Each row below holds a small network's activations on one record, seen along a few directions.
After each row come some of the record's fields: C, W, N, J.
Other fields move the rows too, some of them a lot.
In the rows, zero is written as 500.
Strong random noise was added to every row along 3 fixed directions; ignore it. To show where, here is one row again and again, with new noise each time:
[459 392 519 577 565 560 556 382 452 649 600 467 548 380 662 532 538 509
 584 328 691 553 456 509 508]
[590 450 653 615 407 462 189 374 331 486 591 621 457 633 489 322 455 469
 460 444 391 640 519 668 422]
[501 413 527 590 577 549 473 411 459 575 569 494 527 395 609 486 491 499
 518 369 673 549 464 555 503]
[493 420 514 592 568 549 468 414 482 566 572 501 503 416 578 484 457 488
 494 372 657 546 494 538 516]
[463 450 571 605 331 481 319 333 443 574 668 611 361 720 417 393 359 428
 454 384 335 635 673 491 500]

[578 441 541 547 484 652 509 424 372 441 522 488 650 484 534 451 614 581
 516 459 583 506 474 542 442]	(C c8; W w5; N n1; J j2)
[470 342 416 615 408 658 682 446 571 606 511 510 497 533 570 533 328 546
 476 376 670 420 686 407 581]	(C c8; W w5; N n1; J j1)
[545 419 462 615 366 503 414 499 616 537 446 536 414 655 442 571 164 561
 311 518 499 513 700 448 532]	(C c8; W w5; N n2; J j1)
[553 714 529 514 668 463 440 547 468 339 453 514 427 387 386 456 401 421
 375 580 563 528 468 584 478]	(C c6; W w2; N n1; J j2)
[484 548 361 464 410 447 585 540 541 657 545 474 579 466 517 590 595 511
 610 585 398 413 499 462 543]	(C c8; W w8; N n2; J j2)
[560 524 627 464 318 445 366 409 387 564 636 533 538 603 592 515 565 439
 604 484 360 632 507 457 396]	(C c6; W w5; N n2; J j2)
[424 485 538 445 753 432 455 567 666 477 611 464 364 563 467 586 318 446
 421 628 631 445 595 435 560]	(C c1; W w5; N n2; J j1)
[567 431 667 470 592 494 420 512 324 484 407 483 570 471 527 451 585 487
 532 621 581 529 346 577 405]	(C c8; W w4; N n1; J j1)
[497 538 414 484 412 428 500 502 575 546 587 597 482 559 439 521 458 506
 475 504 340 412 557 387 438]	(C c6; W w8; N n2; J j2)
[397 497 487 577 333 660 698 496 365 674 532 448 664 549 667 517 708 616
 648 358 447 561 421 447 375]	(C c8; W w7; N n1; J j2)
[394 264 581 489 525 524 658 354 321 853 769 561 452 624 658 599 495 520
 578 356 626 663 604 337 504]	(C c1; W w7; N n2; J j2)
[645 499 592 476 325 410 303 538 317 573 490 462 657 538 564 386 611 596
 584 571 348 532 404 662 348]	(C c8; W w7; N n2; J j1)
[582 564 645 430 478 397 423 484 373 464 558 503 609 496 456 446 638 533
 524 570 322 572 377 611 407]	(C c8; W w3; N n2; J j2)
[400 419 663 482 509 379 492 417 513 667 587 495 440 596 599 473 585 382
 550 599 462 586 453 367 531]	(C c2; W w4; N n1; J j1)
[565 457 674 485 446 494 462 360 325 575 454 640 524 499 622 451 612 519
 611 497 468 606 375 677 358]	(C c7; W w2; N n2; J j1)
[507 529 599 576 472 417 342 583 414 329 494 571 420 525 410 286 392 468
 421 465 388 497 601 549 536]	(C c4; W w3; N n1; J j1)
[337 441 353 511 645 611 643 464 593 479 538 459 360 395 519 596 394 445
 382 497 653 420 592 423 530]	(C c2; W w1; N n1; J j2)
[601 484 454 514 631 615 418 698 571 315 305 497 499 372 345 429 414 539
 265 541 671 349 428 589 447]	(C c8; W w4; N n2; J j2)
[346 559 359 475 281 559 620 437 713 580 496 560 459 660 310 570 241 498
 449 459 421 439 766 277 596]	(C c8; W w5; N n2; J j1)
[533 658 230 530 402 569 627 571 823 543 385 459 518 481 413 607 412 530
 462 517 537 358 479 428 561]	(C c8; W w1; N n2; J j2)
[406 437 521 499 417 362 573 431 731 646 518 436 377 616 594 669 430 450
 522 522 474 510 576 272 557]	(C c2; W w5; N n2; J j1)
[428 587 541 402 728 628 425 540 423 260 546 502 381 526 263 312 417 429
 382 486 574 578 652 524 562]	(C c1; W w5; N n1; J j2)
[519 350 633 608 614 437 427 411 321 617 539 533 489 442 647 515 449 497
 557 469 586 625 418 560 432]	(C c6; W w2; N n1; J j1)
[715 532 488 526 389 418 162 562 517 330 411 579 402 667 289 366 431 499
 420 724 256 561 422 661 449]	(C c8; W w4; N n2; J j2)
[552 436 444 616 681 470 467 542 623 538 442 512 471 329 487 619 406 567
 391 500 612 448 458 504 579]	(C c4; W w2; N n2; J j2)
[467 427 471 603 368 638 656 370 443 672 518 462 637 507 687 682 539 569
 564 382 566 583 407 478 473]	(C c8; W w2; N n1; J j2)
[633 536 503 563 558 479 247 478 499 369 387 522 491 487 407 393 370 468
 380 653 461 363 484 708 475]	(C c8; W w1; N n1; J j1)
[531 428 377 601 712 478 526 574 768 360 359 509 543 434 474 610 436 474
 424 565 670 368 536 513 551]	(C c5; W w5; N n1; J j1)
[697 380 593 695 321 501 329 374 436 552 476 586 641 681 546 439 533 611
 473 452 339 545 382 692 324]	(C c8; W w2; N n1; J j2)
[509 529 511 545 498 532 477 556 568 510 424 528 436 453 581 469 483 591
 387 595 511 509 491 547 526]	(C c7; W w7; N n2; J j1)
[604 552 521 634 536 533 412 570 414 328 446 575 523 493 376 365 378 566
 298 604 509 539 584 645 503]	(C c8; W w3; N n1; J j2)
[531 322 608 592 463 488 460 430 507 704 450 554 598 502 791 549 587 615
 451 507 610 547 384 535 424]	(C c7; W w7; N n2; J j1)
[422 545 487 411 389 607 617 448 449 407 455 511 501 451 499 350 579 544
 498 318 470 474 570 465 525]	(C c2; W w5; N n1; J j2)
[598 627 529 478 489 491 355 549 340 420 397 551 590 430 497 396 626 615
 526 479 424 513 418 618 330]	(C c6; W w5; N n2; J j2)
[562 578 360 466 663 389 581 572 684 514 365 470 658 336 580 708 714 435
 578 621 644 405 401 503 529]	(C c5; W w5; N n2; J j2)
[426 588 325 580 472 489 603 496 597 518 515 485 428 501 401 477 415 591
 517 413 506 446 638 377 529]	(C c6; W w5; N n1; J j2)
[520 506 599 488 429 552 452 501 318 530 542 490 521 504 593 425 706 587
 678 445 331 545 350 567 318]	(C c6; W w4; N n2; J j2)
[397 567 368 429 491 447 522 550 764 446 567 488 298 566 373 573 261 414
 476 670 457 500 697 384 598]	(C c2; W w5; N n2; J j1)
[248 538 468 433 259 574 711 350 442 600 705 521 299 707 453 460 568 466
 663 392 330 590 695 348 506]	(C c2; W w5; N n1; J j2)
[494 509 543 544 129 508 509 457 274 450 528 554 590 741 457 345 550 615
 557 314 143 577 550 563 333]	(C c8; W w3; N n1; J j2)
[643 459 585 540 554 521 398 500 424 415 410 628 430 529 509 361 395 426
 388 622 482 609 482 631 385]	(C c7; W w4; N n1; J j1)
[463 555 361 546 537 262 350 560 822 476 528 505 409 583 337 576 320 384
 303 664 435 534 654 448 622]	(C c5; W w3; N n2; J j2)
[520 410 410 594 525 571 610 489 598 500 420 535 569 562 589 584 333 592
 440 405 542 494 494 461 547]	(C c1; W w3; N n1; J j1)

Here are new rows. What are their fields?
[521 642 580 458 545 307 214 574 426 318 532 450 470 594 381 354 722 428
 581 679 215 529 518 703 468]	(C c5; W w5; N n1; J j2)
[584 624 553 529 491 545 328 539 507 393 398 642 409 547 345 378 373 509
 419 530 402 490 648 508 562]	(C c4; W w5; N n2; J j1)
[454 455 504 461 439 573 717 508 418 604 515 492 550 538 639 613 590 620
 565 273 583 457 476 419 484]	(C c1; W w5; N n2; J j2)
[427 504 457 514 368 522 687 432 451 549 488 401 637 486 726 592 761 673
 681 374 391 517 388 443 442]	(C c2; W w5; N n1; J j2)
[342 467 549 580 289 598 546 413 499 536 634 558 507 708 422 418 395 511
 501 451 347 548 694 441 537]	(C c8; W w3; N n1; J j1)
[585 610 479 555 508 553 354 609 479 180 412 590 516 418 337 287 392 505
 367 430 464 452 503 587 522]	(C c4; W w3; N n1; J j2)
[769 577 519 619 451 470 325 609 393 207 344 568 536 517 367 319 364 578
 307 538 443 522 437 740 394]	(C c8; W w3; N n1; J j2)
[298 541 417 486 501 551 587 543 652 526 582 497 304 493 376 614 341 464
 514 501 479 448 726 253 684]	(C c4; W w5; N n2; J j1)
[617 401 586 568 590 395 355 480 476 565 457 486 636 411 703 550 617 648
 641 554 638 454 272 617 321]	(C c6; W w5; N n2; J j1)
[552 435 504 546 605 301 375 646 601 373 382 527 575 425 506 549 528 501
 503 624 572 497 376 654 471]	(C c5; W w3; N n2; J j1)
[371 520 424 420 638 487 633 560 469 515 429 394 520 373 481 553 709 396
 610 494 529 492 438 424 495]	(C c5; W w4; N n1; J j2)
[407 423 483 518 441 423 559 370 585 763 566 450 464 534 563 683 453 494
 597 533 457 377 558 426 523]	(C c8; W w1; N n2; J j1)
[620 391 652 520 743 493 303 548 350 498 512 597 502 508 555 406 479 518
 353 543 715 607 426 647 431]	(C c1; W w7; N n2; J j2)
[559 555 427 463 415 668 510 593 448 339 347 500 634 358 440 390 502 604
 415 377 649 418 519 602 489]	(C c8; W w5; N n2; J j2)
[423 612 452 442 483 394 536 543 601 521 432 382 645 463 608 557 689 416
 739 483 475 473 456 527 500]	(C c5; W w5; N n1; J j1)
[430 753 306 335 570 328 490 651 723 328 335 431 547 370 342 576 631 418
 568 610 392 411 500 494 607]	(C c5; W w5; N n2; J j2)
[441 510 533 529 307 456 515 450 471 605 632 495 586 602 485 527 610 603
 548 511 343 560 543 477 466]	(C c8; W w3; N n2; J j2)
[434 516 342 402 444 534 652 501 630 519 533 464 496 418 501 647 435 465
 581 387 564 470 539 293 542]	(C c6; W w5; N n2; J j2)
[444 688 408 468 266 658 554 522 461 340 451 522 538 581 329 372 444 516
 445 384 381 445 629 475 475]	(C c8; W w5; N n1; J j2)
[474 658 293 439 603 536 618 578 665 396 355 361 499 393 347 504 538 483
 464 561 469 366 450 408 544]	(C c8; W w4; N n1; J j2)
[568 576 644 446 397 370 337 495 458 400 477 543 352 663 322 430 439 459
 490 663 398 566 504 519 488]	(C c8; W w5; N n2; J j1)
